A small network was shown many inputs. Here are its activations along a few directions, one row for each input.
Each table varies a few parts of the input and shows all the possible inputs, shuffled.
Descriptions start from the smaller parts, as in this example, which fits no table here: one of 8 places around a ring, together with either a single point or one of 11 places around a ring or (one of 3 separate values, together with one of 6 places along a line).
Shared parts are said once, and a part with two or three values counts as separate values.
In the rows, zero is written as 128.

Other details of the inputs shift rows strongly along three fixed directions, in all tables alike. That doesn't count.

Rows:
row 1: [151 158 128 136 131 124 147 130 112 121 132 119]
row 2: [149 159 122 125 119 113 154 117 124 113 121 131]
row 3: [158 145 137 133 131 131 155 125 119 130 122 105]
row 4: [154 154 123 133 135 128 152 120 115 119 130 122]
row 5: [ 69 130 127 146 153 102 123  85 163 187 148 138]
row 6: [ 74  41  78 179  98  93  93 103 116 188 118 142]
row 7: [ 58 132 133 145 152 105 120  89 147 176 148 127]
row 8: [148 163 133 134 125 113 143 134 113 122 128 119]
row 9: [ 70 125 132 143 152 110 128  81 158 190 145 131]
row 10: [ 67 130 134 148 158 109 116  96 151 190 153 125]
row 11: [151 154 120 129 128 121 158 115 122 114 127 126]
row 12: [153 158 133 137 132 122 144 132 112 125 131 117]
row 13: [145 160 127 125 119 111 150 123 117 114 122 123]
row 14: [114 112 151 101 152 181 104 151 148  97 135 140]
row 15: [ 64 124 138 132 147  97 120  86 154 183 136 114]
row 16: [156 147 135 131 125 124 159 124 125 124 125 117]
row 17: [158 152 133 135 134 127 152 128 116 129 131 121]
row 18: [145 160 129 132 124 119 149 128 111 118 126 118]
row 19: [148 157 120 123 121 111 158 115 122 111 124 129]
row 20: [148 156 126 130 120 111 158 116 123 109 124 132]
row 21: [154 154 138 137 129 127 148 135 112 130 131 114]
row 22: [124 106 151  94 153 184 108 151 151 111 132 140]
row 23: [148 153 126 133 132 126 152 125 110 119 132 113]
row 24: [ 62 135 121 138 148  95 120  80 160 178 143 143]
row 25: [160  57  72 171  69 106 122 147  75 124 106 139]
row 26: [ 61 131 135 137 145  97 116  92 153 188 142 132]
row 27: [ 74  41  63 186 118 104  91 100 101 183 137 146]
row 28: [123  22  81 141 108 171  64 171 106 105 119 170]
row 29: [144 157 131 129 120 110 153 122 116 111 125 124]
row 30: [150 155 128 135 131 128 149 126 111 120 130 115]
row 31: [156 144 134 128 127 122 156 119 126 122 120 110]
row 32: [119 116 140  94 147 173 104 147 161  97 129 157]
row 33: [ 63 127 142 142 148 107 120  94 149 191 137 110]
row 34: [156  57  76 172  68 104 117 154  67 126 106 132]
row 35: [119 106 158  96 150 182 105 159 149 111 132 127]
row 36: [153 153 133 124 118 115 158 122 124 123 122 125]
row 37: [153 147 142 135 127 130 151 131 115 131 122  99]
row 38: [153 144 140 131 132 127 150 129 114 127 125  96]
row 39: [ 64 133 127 140 146  92 121  85 163 184 145 141]
row 40: [152 151 128 138 136 127 156 119 115 115 133 123]
row 41: [156 148 136 131 123 125 158 121 127 126 117 112]
row 42: [153 148 133 122 120 112 156 119 126 119 116 113]
row 43: [156  57  74 181  70 111 115 158  58 131 110 132]
row 44: [148 152 141 130 123 121 152 135 112 127 126 106]
row 45: [151 153 127 137 127 121 159 116 123 112 128 130]
row 46: [148 149 140 128 125 118 150 131 114 125 121  99]
row 47: [153 149 139 134 129 131 152 132 111 131 130 109]
row 48: [113 123 151  84 129 159  79 157 156  99 131 129]
row 49: [117 118 144  88 141 163  98 150 162  96 125 158]
row 50: [153 158 131 127 118 111 154 125 125 122 122 130]
row 51: [163  50  73 181  84 120 119 150  65 132 114 130]
row 52: [123 115 145  97 156 177  98 152 153 104 133 148]
row 53: [144 158 125 122 120 109 153 121 115 112 125 121]
row 54: [124 117 145  87 140 168  85 148 159 100 134 133]
row 55: [158 142 135 129 136 128 154 122 118 126 125 103]
row 56: [111 120 145  86 140 163  98 153 155  95 126 152]
row 57: [ 62 127 137 135 145 100 121  89 151 188 142 127]
row 58: [123 112 149  95 144 176 105 151 161 106 128 152]
row 59: [145 162 129 133 124 115 146 132 112 119 128 121]
row 60: [118 114 139  93 146 177 106 143 160  96 126 153]
row 61: [118  15  98 129  88 164  63 179 111 106 100 154]
row 62: [124 112 147  97 154 177 103 155 156 106 136 147]
row 63: [143 158 127 129 125 117 151 127 110 116 129 115]
row 64: [ 62 133 137 143 150 104 115  97 148 192 146 126]
row 65: [149 163 132 117 104  98 130 127 124 114 124 111]
row 66: [153 163 126 118 104  99 135 120 131 112 124 118]
row 67: [122 116 144  95 147 172 100 149 161 100 128 155]
row 68: [148 160 134 134 123 113 148 138 115 125 130 119]
row 69: [113 120 149  87 140 161  94 156 155  98 125 150]
row 70: [114 117 150  87 138 161  99 159 158 101 128 150]
row 71: [122 118 144  85 131 163  87 146 168  96 129 140]
row 72: [160  63  67 178  64 103  92 152  66 125 116 122]
Each input here is: one of 6 places around a ring, together with either a single point or one of 11 places along a line.
Question: The inputs of row 59 and row 24 match in every part but the place on the ring of 6. If row 43 is changed in the same way as row 59 into row 24, which row does it become?
Answer: row 36
Question: The inputs of row 22 and row 57 match in every part but the place on the ring of 6. If row 54 is changed in the same way as row 22 into row 57, which row does it become?
Answer: row 65
Question: List by row number the other rows that have the place on the ring of 6 in common with row 16.
Answer: row 5, row 9, row 11, row 31, row 32, row 41, row 45, row 58, row 60, row 67, row 71
Question: Which other rows does row 29 become when the place on the line of 11 takes its other values? List them by row number.
Answer: row 13, row 15, row 26, row 34, row 53, row 56, row 57, row 61, row 69, row 70
Question: List by row number the other rows that have the place on the ring of 6 in common with row 30.
Answer: row 1, row 10, row 12, row 14, row 21, row 23, row 35, row 37, row 38, row 47, row 72
Question: Which other rows does row 4 become when the place on the line of 11 takes its other values? List them by row number.
Answer: row 3, row 17, row 22, row 27, row 28, row 40, row 51, row 52, row 55, row 62

Rows:
row 73: [119  86 102 164 113 107 119 123  99 167 127 106]
row 74: [ 85 108 154 105 151 168  98 143 160 130 137 140]
row 75: [ 91 100 154 101 155 174 100 140 160 137 132 126]
row 76: [194  96 109 111  74 159 111 200  92  37  96 148]
row 77: [137 162 130 120 121 110 140 109 141 112 129 129]
row 78: [137 157 129 118 126 109 149 106 140 112 125 134]
row 79: [202  87 115 115  87 176 116 203  81  52 105 141]
row 80: [140 165 131 123 127 114 140 119 136 122 132 131]
row 81: [ 89 107 151  94 155 161  88 142 155 130 140 133]
row 82: [139 148 146 131 137 133 151 123 123 134 134 107]
row 83: [141 148 164 117 111 105 136 137 140 145 115 100]
row 84: [143 145 137 132 147 133 161 116 127 130 136 122]
row 85: [134 160 139 116 127 111 138 128 124 127 128 116]
row 86: [137 149 146 126 139 129 146 125 119 135 126  96]
row 87: [138 153 136 132 142 127 158 122 129 127 133 131]
row 88: [124  96  95 177 119 113 114 118 104 159 131 130]
row 89: [140 160 130 121 132 113 149 116 135 122 128 136]
row 90: [140 153 133 126 144 124 155 118 125 127 135 132]
row 91: [ 66  54  91 144 122 124  77 122 141 143 127 173]
row 92: [134 163 138 119 121 112 140 123 132 125 127 121]
row 93: [137 159 132 117 121 116 144 117 136 125 124 125]
row 94: [ 92 110 143 103 159 167  95 135 161 126 143 152]
row 95: [137 163 132 124 132 117 145 121 130 123 131 135]
row 96: [131 161 139 120 125 116 145 125 125 126 126 125]
row 97: [119  96  82 159 108  97 127 105 115 150 123 151]
row 98: [ 93 100 155 100 157 169  94 140 157 134 141 123]
row 99: [140 155 144 133 137 132 140 126 124 135 129 107]
row 100: [121  83  93 170 122 112 135 114 103 163 126 129]
row 101: [139 157 137 135 138 128 149 125 130 128 137 127]
row 102: [134 159 137 111 116 103 133 116 136 116 127 111]
row 103: [ 94 107 154 102 158 167  83 142 158 135 136 123]
row 104: [139 158 132 112 123 111 137 120 135 126 126 117]
row 105: [135 154 144 126 133 122 142 132 124 132 134 108]
row 106: [ 96 101 146 105 161 175 101 136 165 133 138 137]
row 107: [135 150 146 131 138 134 153 122 120 134 124 104]
row 108: [108 103  94 158  98  83 109 121 106 146 124 128]
row 109: [ 93 113 134  94 147 158  93 127 176 121 134 159]
row 110: [137 159 131 121 136 116 153 118 129 123 127 139]
row 111: [118  91  95 176 120 115 127 113 100 159 126 126]
row 112: [111 106  86 166 102  90 116 114 112 142 126 146]
row 113: [132 160 137 116 114 108 140 113 137 115 124 119]
row 114: [203  94 112 104  77 159 103 203  90  47 100 137]
row 115: [144 150 138 135 143 134 152 119 128 131 139 118]
row 116: [123  90  93 174 123 112 123 115 103 158 128 134]
row 117: [117  85  94 174 124 114 136 110  98 159 122 131]
Question: What is each input in this table made of?
Answer: either a single point or (one of 4 places along a line, together with one of 11 places along a line)
Question: Which other rows does row 112 become when the place on the line of 11 takes its other values? List them by row number.
Answer: row 77, row 80, row 88, row 94, row 95, row 101, row 106, row 109, row 111, row 115
